These are the activations of a small neural network, seen along a few directions. Each row is one input.
In each table, some parts of the input vary, and every possible input appears once, in random order.
A made-up example of a description, with smaller parts first: one of 6 places along a line, together with either a single point or one of 9 places around a ring or (one of 3 separate values, together with one of 5 places around a ring).
Shared parts are said once, and a part with two or three values counts as separate values.

Other details of the inputs shift rows strongly along two fixed directions, in all tables alike. That doesn't count.

Table:
r1: [ -1  13 -13  -2   6   5   3   6   5   0  -2]
r2: [ 11   9  31 -38  48 -11 -17  22 -11 -17  -7]
r3: [ -7 -18  15  10 -13  -7   0  -8  -2  -2  11]
r4: [  8 -14  61 -28  28 -25 -21   5 -19 -19   7]
r5: [ -5   5 -14  -3   4   6   1  10   3   0  -7]
r6: [  0  13 -14  -2   4   5   3   7   1   0  -5]
r7: [ -4  -1 -12  -1  10  10   6   5   4  -2  -8]
r8: [  0  13 -13  -1   5   5   3   6   3   0  -5]
r9: [  2  -5   9  12 -18 -14  -1  -7 -10   3  11]
r10: [ -4  13 -12  -4   3   6   1   6   8  -2  -3]
r11: [  0  -4  13  12 -17 -13   0  -7  -6   3  14]
r12: [  2  -5  13   9 -18 -10   4 -12  -7   1  11]
r13: [  1 -21  13  11 -13  -3  -2  -9  -3   4   8]
r14: [ -3  17 -17  -1  11  -3   2  -6  -2   7 -11]
r15: [ -7   6 -11  -3   5   7   2  10   8   0  -4]
r16: [  2   4 -10   7  -8   4   1   0   9   7   2]
r17: [  2   1 -14  -2   7   8  -1   8   5   5  -7]
r18: [  4  10 -13  -3   4   9  -2   5   7   3  -6]
r19: [  1  11 -13  -5   5   8   7   0   5  -3  -5]
r20: [  7   7 -13  -6   3  10   2  -1   5   1  -9]
r21: [  1  -6 -13  -2   9  12   1   5   6   2 -10]
r22: [-9  0 -9  6 -6  4  3  3  7  2  3]
r23: [ -1  15 -16  -4  10   0   6 -12  -3   4 -13]
r24: [  0  -5  15   7 -20  -9   1 -12  -4  -1  11]
r25: [ -2  11 -11  -7   2   9   5   1   8  -4  -5]
r26: [  2  11 -12  -4   4   8   7   0   2  -3  -7]
r27: [ -3 -18  12  13 -13  -8   2  -8  -9   0   9]
r28: [  0 -21  14  11 -12  -4  -1  -8   0   4  10]
r29: [  3   5 -13   0  -3  11   5  -4  10   3  -2]
r30: [ -4  -1 -13   9  -6   2   5   4  -1   4  -1]
r31: [ -3  14 -12  -4   2   5   1   7   8  -1  -4]
r32: [ -5  -2 -13  -3   7   9   3   6   4  -3 -10]
r33: [  6  -8  14   7 -17  -6   0 -13  -1   4  10]
r34: [  4   5 -14   0  -5  12   4  -4   6   4  -6]
r35: [ -7  -1 -11  -2   7  11   4   6   7  -4  -9]
r36: [  5  -6  13  11 -17  -8  -4  -8  -3   6  12]
r37: [  2  11 -13  -5   3   8   6   1   1  -2  -8]
r38: [ -2  13 -13  -3   1   6   0   7   4  -2  -6]
r39: [-11  -4 -12  17 -19   4   6  -2   5   6   4]
r40: [ -2 -19  11  13 -13  -9   2  -8  -9   1   8]
r41: [  0   3 -12  -1   7  10  -1   8   8   4  -5]
r42: [  1 -14  12  12 -15  -7  -4  -5  -4   7  11]
r43: [ -3   5 -14  -1   7   7   3  10   1   1  -5]
r44: [  8   7  29 -40  59 -15 -17   7 -17 -14 -17]
r45: [  4   3 -12   7  -9   4   0   0   4   7  -1]
r46: [ -6   9 -17   0  14  -1   3  -3  -2   8 -11]
r47: [  6  -8  14   8 -17  -5  -1 -14  -3   3   9]
r48: [  1  -6  13   7 -21 -10   0 -12  -8  -1   8]
r49: [ -1  12 -14  -3   1   4   0   7   3  -1  -7]
r50: [ -5 -11  13  11 -17 -10  -3  -4  -7   2  12]
r51: [ 10   3  32 -40  53  -7 -16  18 -10 -21  -9]
r52: [  0   2 -12  -2   7   9   0   9  10   5  -4]
r53: [ -4 -12  13  13 -13 -11   0  -5  -6   3  15]
r54: [ -2  -3  14  11 -20 -11  -3  -7  -5   1  12]
r55: [  4  -7  13  11 -16  -9  -5  -9   0   6  15]
r56: [  0  -5  15   8 -20  -8   1 -13  -6  -2   9]
r57: [ -1  -5 -11  -3  10  13   2   4  11   1  -6]
r58: [ -1   2 -12  -2   8  10   0   8  10   4  -3]
r59: [ -3 -11  13  14 -14 -11   0  -5  -8   3  13]
r60: [  4  -7  11   9 -18 -11   3 -13 -11   0   8]
r61: [  0  -4 -11  -2  10  14   2   4   9   1  -8]
r62: [ -1  12 -12  -6   1   9   4   1   4  -4  -8]
r63: [ 11 -14  59 -26  30 -26 -19   5 -22 -18   8]
r64: [ -7  -1 -12  -3   7  11   3   6   5  -4  -9]
Each input here is: one of 4 places along a line, together with either a single point or (one of 3 separate values, together with one of 5 places along a line).
Q: Changing only the place on the line of 4 turns r49 into r5. The same change can be made to r14. Which row results?
A: r46
Q: Changing only the place on the line of 4 turns r12 into r11. The same change can be made to r47. Which row results?
A: r36
Q: Which other rows does r12 become when the choice among 3 separate values takes its other values? List them by row number.
A: r24, r33
Q: Which other rows does r62 become when the place on the line of 4 takes its other values? List them by row number.
A: r38, r50, r64

Table:
r65: [ -1   0 -11   0   5   6   7  -6   0   1  -8]
r66: [ -1 -18  20  15 -19 -16   2 -20 -13   3  13]
r67: [ 4  6  3 -7  4  1 -1  2  3 -1 -2]
r68: [ 2  2  7 -9 12 -8 -5  6 -7 -3 -3]
r69: [  0 -11  15  17 -25 -14  -1 -12  -5   3  17]
r70: [ -1   1 -10  -1   4   5   4  -7   3   2  -9]
r71: [-2 10 -9  1 -5  6  0  9  4 -2  0]
r72: [  5   7  20 -16  18 -12 -11  10  -7 -11   2]
r73: [ -4   7 -11   2   2   4   0   3   2   3  -2]
r74: [  8   5  11 -12   8  -2  -4   2   0  -3  -2]
r75: [  1 -16  25  11 -17 -22  -5 -12 -15   3  14]
r76: [ -2   9 -10  -2  -4   5   2   6   6   0   1]
r77: [-10   4 -34  13  -8  14  13  -6  11   8 -11]
r78: [ 6  6 -7 -3 -5 11  1  1  7 -1 -3]
r79: [  2   6 -10   1   0   5   2   1   6   0  -2]
r80: [ 5  0 -1 -7  7  0 -1 -2 -2  0 -7]
r81: [ -8 -13  -9   4   4  12   2  13  11   0  -1]
r82: [  2   2  18 -16  21 -10  -9   2  -9  -8  -5]
r83: [  2 -14  16  19 -26 -12   0 -17  -7   8  15]
r84: [ -7 -14  -9   4   4  13   2  11  11   0  -2]
r85: [ -4   2 -11   1   5   4   6  -3   0   1  -7]
r86: [ -4  -8  16  17 -27 -15   0  -8  -6   5  17]
r87: [-1  6  8 -8 12 -6 -7  6 -6 -3  1]
r88: [  8   7  11 -11   5   1  -7   6  -1  -7   0]
r89: [-1  1  8 -9 15 -6 -2  0 -8 -5 -4]
r90: [ -4 -14  13  -8  17   1  -7  17   1  -7   2]
r91: [  1   4 -10  -1   2   7   1  -2   3   4  -4]
r92: [ 2  7 -9 -3 -4  7  2  3  7  0  0]
r93: [ 12   6  22 -19  12  -3 -11   6  -5 -11  -1]
r94: [ -1   8 -31   8 -15  19  12  -3  16   7  -4]
r95: [ -3 -16  15  16 -21 -13   1 -20  -8   5  10]
r96: [ -1 -16  21  17 -20 -18   0 -15 -14   4  16]
r97: [ -8   4 -12   2   3   1   3   0   1   1  -7]
r98: [  5   8  21 -20  15 -10 -11  12  -6 -10   4]
r99: [ -5   3 -35  12 -10  15  13  -3  10  10 -10]
r100: [ -8   3 -12   2   5   2   6   0  -1   0  -5]
r101: [  6   7  11 -11   5  -1  -7   8  -2  -8   0]
r102: [ -3   4 -14   9  -7   5   5  -1   5   6  -2]
r103: [ 3  6  9 -9 10 -6 -6  6 -2 -7  1]
r104: [  2   3  16  -6   9 -10  -7   5  -8  -3   3]
r105: [ 5  1  0 -6  9  2  1 -3 -3 -1 -5]
r106: [ 1  6 -9  1  1  5  2  0  4  3 -4]
r107: [ -6 -17  -9  38 -48  -1  10 -26   2  18  17]
r108: [ -5   4 -34  13  -9  16  15  -5  10   9  -8]
r109: [ -6   5 -12   3   3   2   5   4  -1   1  -3]
r110: [ 0  3  7 -9 12 -9 -5  7 -8 -4 -2]
r111: [  8 -14  27  10 -20 -16  -5 -16  -8   0  17]
r112: [ -4   4 -12   3   4   3   5   3   0   1  -4]
r113: [ 7  5  3 -8  4  3  0 -1  3 -1 -3]
r114: [  3   5 -10   0   0   6   2  -1   7   0  -3]
r115: [  5   0   8 -10  12  -6  -5   2  -7  -3  -5]
r116: [ 3  4  8 -9 12 -4 -7  3 -4 -2 -1]
r117: [-2  9 -9  0 -2  4  3  5  6  2 -2]
r118: [  8   8  22 -18  13  -6 -12  11  -6 -12   1]
r119: [ -2 -16  -8   1   4  16   2   6  12   1  -4]
r120: [ -2   7 -10   3   1   3   2   4   3   3  -3]
r121: [ 0  8 -8 -1 -2  5  3  3  6  2 -3]
r122: [  5 -17  26 -18  26  -1 -13  13  -2 -10   0]
r123: [-10   4 -12   3   5   1   6   2  -2   0  -4]
r124: [ -1   3 -11   1   4   5   5  -1   1   2  -5]
r125: [ 3  6 -9 -4 -4  8  3  1  8  1 -1]
r126: [  9   3   9 -10  11  -1  -5  -1  -2  -2  -3]
r127: [  0 -16  24  20 -37 -18  -2 -16  -8   5  25]
r128: [ -3 -16  -8   2   4  15   2   7  12   1  -3]
r129: [-10   5 -12   2   3   1   3   2   1   1  -6]
r130: [  0   5 -10   0   2   6   1  -1   3   4  -3]
Q: Changing only one part turns r76 into r127. The same change can be made to r97. Which row results?
A: r82
Q: What is each input in this table made of?
A: one of 6 places along a line, together with either a single point or one of 10 places along a line
Q: List by row number the other rows that have the place on the line of 6 in common with r123.
A: r71, r72, r86, r87, r90, r98, r104, r109, r110, r129
Q: Which other rows does r68 become when the place on the line of 6 takes its other values? List them by row number.
A: r75, r80, r99, r110, r115
Q: Which other rows does r126 become when the place on the line of 10 takes its other values? List them by row number.
A: r65, r70, r78, r80, r94, r105, r107, r111, r113

Table:
r131: [  7   0  -5   6 -11   5  -4   0   3   5   2]
r132: [  6  -3  -5   5  -5   6   4 -11   0   5  -1]
r133: [ -7   3 -15  -6   3  11   2  10   3  -4 -13]
r134: [ -8 -18  12  16 -19  -3   8 -12  -1  -1  16]
r135: [  9 -12  31 -10   4 -13  -6   5 -15 -13   6]
r136: [ -1   5 -19   0   6   5   0  14   1   2  -6]
r137: [ 11   9  36 -33  28 -12  -9   2 -13 -19   1]
r138: [  0  19 -17  -3   4   2   0   9   6   2  -2]
r139: [-12   5 -17  -7  15  14   6   6  13  -6 -13]
r140: [ -7   8 -22  -5  13   8   0  13   1   4 -15]
r141: [ -5  17 -21  -5  12   7  -1   9   1   4 -14]
r142: [  2  -3  -5   6  -6   3   0 -12   2   5  -6]
r143: [-4 -3 -5 11 -1 -1  6  4  3  5  8]
r144: [  3  11 -14  -4   3  12   8   8   3  -6  -8]
r145: [ -2   0   3  13 -15 -11   7 -15  -6   7  13]
r146: [-12  -1 -11   6   8   0   4  -1   6   4  -3]
r147: [ 0 -7 -2  8 -6  6 -3  4 11  5  7]
r148: [ -5   4 -10   0  -2   6   5  -5   1  -5 -11]
r149: [-13   0  -7   1  -1   9   2   7   9  -2  -2]
r150: [ -4   7 -16  -6  13  17   9  15  13  -6  -6]
r151: [  1   7  -9  -2   0   4   1 -10   9   4  -6]
r152: [ 13  19  20 -36  33  -2  -7  16  -4 -19  -7]
r153: [-12   6 -14   1  11   5   0  10   8   5  -5]
r154: [ 8  4 -3  3 -9  3  3 -5  7  5  4]
r155: [ -6   0   2  14 -16 -14   3 -17  -4   7   8]
r156: [  1   4 -19   0   9   6   6  11   0   2  -7]
r157: [  9 -14  13  19 -28  -7   1 -15  -5   8  15]
r158: [  6   6  42 -20  16 -27 -19   1 -18  -7   7]
r159: [  7  24  22 -46  42  -3 -17  19  -4 -21 -15]
r160: [  3   3 -15  -5  14  17   4  11  16   2  -6]
r161: [-5  2 -8  9 -3 -5  3 -9 -5  5 -4]
r162: [ 10 -16  46 -13  16 -29 -13  -4 -28  -9  11]
r163: [  4 -11  -6   5  -4   6   5  -7   0   5  -1]
r164: [  2  18 -16  -3   6   3   7   6   5   3  -3]
r165: [  3  13 -17   1   7   5   6   8   0   2  -7]
r166: [ -1 -19   8  15 -24  -6  -4 -10  -4  10   7]
r167: [ 18 -11  32 -18  17 -11 -13   6 -12  -7   2]
r168: [ -2   0   6  10 -27  -6   1  -5   1  -2  14]
r169: [ -2   3 -16  -5   1  12   2  15   4  -6  -8]
r170: [  2   7  14 -26  30   3 -11  23   3 -17  -4]
r171: [ -1  -5   2  16 -14  -9   6 -14 -11   7   9]
r172: [  0  -2   1  17 -20 -10  -2  -3  -8   7  11]
r173: [ -7 -10   4  18 -15  -9  -1   1   0   7  16]
r174: [-5 -5 -8  3  5  7  1 -4 12  5 -4]
r175: [ 11  -7  42 -12   5 -18 -21  -5 -16  -4   6]
r176: [  0   5  -3   2 -11   2  -3  -6   7   8   1]
r177: [  0   9 -15  -5   6  13  10   1   1  -6 -10]
r178: [ -6  -2 -15   4   5  -1   4  -1  -3   3 -10]
r179: [ -6   4 -21  -9  12  13   6   6   5  -7 -19]
r180: [ -6 -17  12  17 -20  -4  -4 -10   4  10  13]
r181: [  4  -5  46 -13   0 -26 -11 -13 -16 -13  10]
r182: [  1  -3 -16  -4   8  10   1  -2   6   3 -15]
r183: [  0   8 -10   0  -7   8   1   8   2  -5  -3]
r184: [  5   2  -4   2  -6   4   5 -12   5   5   3]
r185: [ -3  -4 -11  -1   0   9  10   0  -1  -5  -6]
r186: [ -8 -15   8  20 -13 -10   6 -12  -4   7  17]
r187: [  4 -19   7  16 -25  -5  -5  -6  -3   7  12]
r188: [ -1 -10  -2   6  -1   7   5  -6   8   6   5]
r189: [ -7  -5   6  12 -24  -4   0  -8  -6   1   5]
r190: [  5  -2   5  11 -23  -4  -4  -8   4   7  13]
Q: Changing only one part turns r178 into r146. The same change can be made to r185. Which row results?
A: r134
Q: What is each input in this table made of?
A: one of 3 separate values, together with one of 4 places along a line, together with one of 5 places around a ring
Q: Which other rows does r182 become when the choice among 3 separate values takes its other values? List them by row number.
A: r178, r179
Q: Start at r140 and move only the place on the ring of 5, one step at a time. The first step leads to r136. Which rows follow, in order?
A: r156, r162, r178
Q: Which other rows does r188 become when the place on the ring of 5 takes its other values? List them by row number.
A: r147, r160, r174, r180
Q: Which other rows does r154 become when the choice among 3 separate values takes its other values? List them by row number.
A: r152, r164

Table:
r191: [-15 -24 -15  38 -36   2  13 -15   4  14  11]
r192: [ -4 -30   7  22 -25   3   2  -7   6   7  14]
r193: [  7  10   1  15 -35  -6   5 -19  -1   7  12]
r194: [-10  -4 -44  27 -33  31  17   3  28  12   1]
r195: [-11 -10 -18   7   6   9   8   1   4   3  -8]
r196: [ -8 -12   9  13  -8 -14   2 -12 -12   3   6]
r197: [  7   3  -5 -27  35  22  -7  25  16 -10 -15]
r198: [ 16   5  47 -10 -11 -27 -15 -10 -18  -8  18]
r199: [  6   7  -4 -26  33  18  -7  24  12 -10 -14]
r200: [ 11   0  40 -11   8 -30 -11 -18 -26  -5   6]
r201: [  8 -15  43  -6  -3 -17 -15   1 -10  -7  17]
r202: [ -5   7 -24   9 -12  15   7   7  14   5  -1]
r203: [ -4 -28   9  13 -10   2   0  -3   3   4   8]
r204: [  0  17 -16   3 -11   6   4   1   7   3  -1]
r205: [ -4  23 -32 -12  26  11   9   2   2   0 -25]
r206: [  2  22 -17 -20  25  11  -1  18   7  -5 -15]
r207: [ 14  35  -8 -30  27   6  -4   9   2  -8 -17]
r208: [  8  -2  39  -4  -6 -26 -13  -8 -18  -4  15]
r209: [ 11   1  41 -11  -4 -20 -15   2 -12 -10  16]
r210: [ -9 -27   6  14  -6  -3   3  -7  -4   3   5]
r211: [ -4  -3   3  18 -25 -12   4 -15  -7   8  11]
r212: [  4 -10  41  -9  11 -27 -13  -5 -22  -8   9]
r213: [  3  13  -3 -26  39   7  -6  20   2 -10 -16]
r214: [  2  -9  10   8 -19   1  -2   2   5   0  13]
r215: [  2  20 -10 -25  36   7  -4  18   2  -8 -17]
r216: [  1   3   4   9 -15 -12   2 -14  -9   5   6]
r217: [-10 -17 -25  11   2  20   9   4  14   6  -9]
r218: [-12  -6 -44  23 -19  28  16   4  24  12  -4]
r219: [  9   3   2 -30  33  20  -9  25  14 -13 -12]
r220: [-12  -2 -27  15  -7  10  11   0   7   8  -5]
r221: [  6  -4  36  -3   0 -29  -9 -16 -24  -3   9]
r222: [ -9  17 -52  27 -32  18  21 -11  16  17  -5]
r223: [ -8 -21  16  15 -10 -16   1 -12 -13   2   9]
r224: [ -6   5 -25  10  -9  13   8   6  12   6  -3]
r225: [ 10  -5  47  -7  -6 -25 -16  -2 -17  -8  18]
r226: [  1   4 -12 -22  38  18  -3  22  10  -7 -18]
r227: [  4 -18  40  -7   8 -18 -13   1 -14  -7  11]
r228: [ -6  12 -30   9  -3   5  14 -15  -1   8 -13]
r229: [ 12  33 -12 -29  31   6  -3   7   1  -6 -20]
r230: [  1 -29  38  -1   6 -17 -11  -4 -14  -5  11]
r231: [ 10  35 -14 -27  26   9  -3  13   6  -7 -17]
r232: [-12 -19 -20  40 -47   7  14 -12  11  16  15]
r233: [  9  -8  43  -5  -9 -19 -14   0 -10  -8  19]
r234: [ 10  32  -9 -26  22  10  -5  18   6 -10 -12]
r235: [-13 -19 -26  11   5  18  11   2  11   5 -11]
r236: [-17 -10 -25  41 -42  -3  19 -25  -2  17   7]
r237: [ 11  29  -6 -30  35   1  -4   5  -4  -7 -20]
r238: [ -4  -2   3  11 -11 -12   3 -12  -9   4   5]
Q: Changing only one part turns r198 into r193. The same change can be made to r222. Which row results?
A: r229
Q: Changing only one part turns r213 into r203. The same change can be made to r202. Which row results?
A: r197
Q: What is each input in this table made of?
A: one of 6 places along a line, together with one of 8 places along a line
Q: Start at r234 and move only the place on the line of 6, one step at a time. The first step leads to r204. Which rows follow, in order?
A: r208, r211, r238, r236
Q: Which other rows does r212 become when the place on the line of 6 takes its other values? List them by row number.
A: r196, r206, r209, r215, r225

Table:
r239: [  3  -7  12  27 -44 -17  -3 -12  -7  14  24]
r240: [-14  19 -54  18  -9  17  21 -12  10  13 -16]
r241: [ -1  12  16  -9  10 -19  -6   4 -17  -7   0]
r242: [  9  12  23 -16   1  -7  -6   3  -7 -14   3]
r243: [  2   3 -17  25 -33   2   8 -19   7  21   9]
r244: [  6   0  21  -9  10  -9 -14  15  -2  -2  10]
r245: [ -8 -15  17  -9  23 -10  -8   8 -10  -8  -3]
r246: [ -2  25 -27 -28  32  28   4  31  20 -15 -20]
r247: [ 14  -3  46 -14  -6 -23 -11 -18 -17 -11  12]
r248: [  6 -14  21 -11  18  -4 -16  12   0  -2   4]
r249: [-21   4 -32  19 -10   7  13   7   7   6  -1]
r250: [ -9 -20  -9  26 -21  -5  12 -22  -7  12   3]
r251: [  3 -14 -20  24 -21   9   7 -14   9  18   2]
r252: [  2 -18  29 -12   8  -1  -7   4  -2 -13   4]
r253: [  9  16 -25 -33  41  31   5  14  15 -11 -30]
Q: What is each input in this table made of?
A: one of 3 separate values, together with one of 5 places around a ring
Q: Which other rows does r240 become when the choice among 3 separate values takes its other values? List them by row number.
A: r243, r247
Q: Which other rows does r242 become when the place on the ring of 5 takes its other values? List them by row number.
A: r246, r247, r252, r253
Q: Which other rows does r253 become when the choice among 3 separate values takes its other values? List them by row number.
A: r250, r251
